Each row below holds a small network's activations on one input, seen along a few directions.
Each table varies a few parts of the input and shows all the possible inputs, shuffled.
A made-up example of a description, with smaller parts first: values(2) and (point or line(11) or (line(4) and ring(5))).
Shared parts are said once, and a part with two or three values counts as separate values.

Other details of the inputs vary at random and push rows far along two fixed directions, the same in every table; ignore that.

A family of inputs:
R1: [ 3  5 -1  2 -1  2 -3  0 -3 -4  2  3  1  6  8]
R2: [-2  4 -3  1 -5  2  1  2 -1  0  3  0 -2 -4 -7]
R3: [-1 -1  2 -2 -8  4 -1 -2 -1 -2 -3  1  2 -1  0]
R4: [-1  4  2  1 -7  1  0  2 -2 -5 -1 -2  1 -2 -3]
R5: [ 4  4  2  4  0  4 -2 -1  0 -4  0  4  2  6  6]
R6: [-2  3  1 -1 -4  4  1 -3  0  1  4  2 -2 -5 -6]
R7: [ 10 -21  -4  -9  27  -2  11   2  -6  15  -4 -27   5 -11  -1]
R8: [-1  1 -5  2 -7  1  1  0  1  2  0 -1 -6 -1 -2]
R9: [ 3  5 -3  5  2  5 -1 -1  2  1  5  6 -1  4  3]
R10: [-2 -2 -4 -1 -7  4 -1 -2  2  2  1  1 -5 -1 -2]
R11: [-1  3  6 -2 -6  3  0 -3 -1 -4 -1  0  1 -4 -3]
R12: [ 1  1  6 -2 -6  2  0  2 -1 -3 -1  1 -1  1  1]
R13: [ 1  5  0  6  2  6 -1  0  3  3  3  6  0  2  2]
R14: [ 1  2  1 -2 -4  3  1  2  0  3  4  4 -4  0 -2]
R15: [-20 -17   3  -4  11 -60 -12  -8  14  -6  -5  17   7   9 -10]
R16: [-1  5 -2  1  2  7 -1  2  2  2  1  8  1 -1  1]
R17: [-2  3  1  1 -8  0  1  1 -3 -6 -3 -3 -2  0 -2]
R18: [-3  3 -4  2 -6  1  2  1 -1  0  2 -1 -5 -1 -5]
R19: [-1 -2  1 -1 -9  3 -2 -2  1 -4 -4 -1 -2  1  1]
R20: [ 11 -15   1  -7  34   0   9   7  -6   9  -9 -25  10  -8   8]
R21: [ 2  5 -6  2  1  3 -2  0 -2  2  7  5 -2  5  5]
R22: [ 1  5  5  6  1  5 -2  0  2 -2 -2  4  3  4  5]
Each input here is: values(2) and (point or line(4) or ring(6)).
Changing only the values(2) part turns R12 into R14. The same change can be made to R1. Which row results? -> R21
Which other rows does R20 become when the values(2) part takes its other values? List them by row number. -> R16
Which other rows does R11 become when the values(2) part takes its other values? List them by row number. -> R6

A family of inputs:
R23: [-10 -17   1  -4  29 -47  -9  -6  11   2  -1  15  11  11  -1]
R24: [-2  2  3 -1 -5  5 -1 -1  1 -2 -3  3  2 -2  0]
R25: [ 0  3  4  2 -7  1 -1  0 -1 -5 -2 -1  0  1  0]
R26: [ 3  7  0  5  2  4 -2  1  0 -2  3  6  1  5  6]
R27: [ 0  3 -1  1 -7  0 -1  0 -3 -4  0 -1 -2  2  1]
R28: [-1  4 -3  2 -4  3  1  0  0  1  4  2 -3 -1 -4]
R29: [ 0  0 -1 -1 -8  2 -1 -1 -1 -3 -1  0 -3  2  2]
R30: [ 16 -15  -1  -7  33  10  16   8 -10  15  -4 -37   5 -15   2]
R31: [ 0  1  4  0 -8  3 -1 -1  0 -4 -3  0  0  1  2]
R32: [-2  5  3  1 -4  4 -1  1  0 -3 -2  2  2 -2 -1]
R33: [-1  2  2 -2 -3  6  0  0  2  2  2  5  0 -2 -2]
R34: [-1  0 -4  1 -7  2  0  0  1  1  1  1 -5  1  0]
R35: [-1  1 -3  0 -5  5  0 -2  1  3  3  4 -3 -1 -2]
R36: [-1  3 -4  3 -6  1  0  1  0 -1  2  0 -5  1 -1]
What do these inputs look like to the network? -> values(2) and (point or ring(6))
Changing only the values(2) part turns R31 into R25. The same change can be made to R23. Which row results? -> R26
